A small network was shown many inputs. Here are its activations along a few directions, one row for each input.
Each table varies a few parts of the input and shows all the possible inputs, shuffled.
Descriptions start from the smaller parts, as in this example, which fits no table here: line(6) and (point or line(11) or (values(3) and ring(5))).
Shared parts are said once, and a part with two or three values counts as separate values.
(in the rows, 128 means zero)

Other details of the inputs shift rows strongly along two fixed directions, in all tables alike. That doesn't count.

Rows:
r1: [115 126 124 119 115 137 139 138 141 117 120]
r2: [125 136 105 134 130 128 129 119 132 130 131]
r3: [149 136 104 155 140 138 127 132 133 144 148]
r4: [115 130 137 117 126 119 124 130 128 114 108]
r5: [118 129 107 142 120 142 137 147 134 125 135]
r6: [115 134 133 113 125 118 128 122 139 114  99]
r7: [175  95 187 166 128 142 145 138  88 168 180]
r8: [123 134 122 124 134 124 117 136 137 119 115]
r9: [139 129 102 154 134 138 129 126 114 145 166]
r10: [112 130 117 109 129 119 114 126 136 118 117]
r11: [139 136 113 144 135 132 130 128 132 135 133]
r12: [156 105 206 132 122 129 143 138 106 139 130]
r13: [114 132 138 111 128 117 118 135 137 110  98]
r14: [114 135 114 113 126 124 124 119 131 118 121]
r15: [124 133 128 128 131 124 122 135 129 121 118]
r16: [127 127 120 126 127 131 128 120 122 132 142]
r17: [114 133 131 117 128 119 121 132 132 112 105]
r18: [114 128 120 115 127 122 120 124 129 120 121]
r19: [119 127 118 131 118 138 142 136 146 123 118]
r20: [131 134 114 138 130 130 132 122 128 133 132]
r21: [132 135 101 148 133 134 128 128 118 136 149]
r22: [150 124 106 151 136 143 130 124 113 155 177]
r23: [137 135 103 143 132 137 132 123 118 139 155]
r24: [125 136 121 119 132 126 122 130 135 121 119]
r25: [110 131 144  98 122 116 125 124 134 107  97]
r26: [144 128 104 148 135 137 129 121 124 149 159]
r27: [140  96 225 117 112 120 145 127 111 132 110]
r28: [103 131 130  93 124 112 116 118 150 109  91]
r29: [134 124 123 126 131 131 124 124 124 138 147]
r30: [116 124 132 106 124 123 123 120 129 121 120]
r31: [129 135 122 129 132 125 125 128 140 125 114]
r32: [148 106 204 125 121 126 142 135 108 133 122]
r33: [121 134 106 133 130 128 124 125 124 126 135]
r34: [133 138 106 131 137 132 121 131 135 129 135]
r35: [132 137 113 137 133 129 129 126 134 130 126]
r36: [117 126 131 113 124 121 125 118 135 122 113]
Description of these inputs: values(3) and (point or line(11)).
Changing only the values(3) part turns r16 into r27. The same change can be made to r1. Which row results?
> r19
Which other rows does r26 become when the line(11) part takes its other values? List them by row number.
> r2, r3, r6, r11, r20, r27, r28, r31, r35, r36
Which other rows does r15 become when the values(3) part takes its other values? List them by row number.
> r11, r12
List by row number the other rows that have the values(3) part in common with r15.
> r4, r5, r7, r8, r9, r10, r13, r17, r18, r21, r33

Rows:
r37: [134 135 134 128 128 132 134 135 147 123 108]
r38: [110 128 138 108 114 129 143 133 145 110  96]
r39: [116 129 134 133 127 122 123 139 127 116 113]
r40: [149 123 125 140 138 127 129 115 129 150 143]
r41: [107 171  36 137 139 130 119 127 155 108 116]
r42: [147 130 122 147 139 133 124 122 104 143 159]
r43: [129 120 133 124 123 133 132 118 117 134 150]
r44: [127 123 129 128 121 130 136 111 126 138 137]
r45: [152 124 129 136 140 135 123 123 118 146 157]
r46: [142 129 121 147 135 125 129 114 117 144 141]
r47: [123 122 144 124 126 125 121 139 141 122 110]
r48: [101 116 142 106 112 124 130 135 140 109  99]
r49: [114 116 148 107 115 125 131 132 123 118 121]
r50: [130 129 138 131 132 124 124 138 109 127 135]
r51: [137 123 146 123 132 127 122 138 123 132 134]
Changing only one part turns r48 into r47. The same change can be made to r49. Which row results?
> r51
What is each input in this table made of?
> values(3) and line(5)
Which other rows does r41 become when the values(3) part takes its other values? List them by row number.
> r37, r38
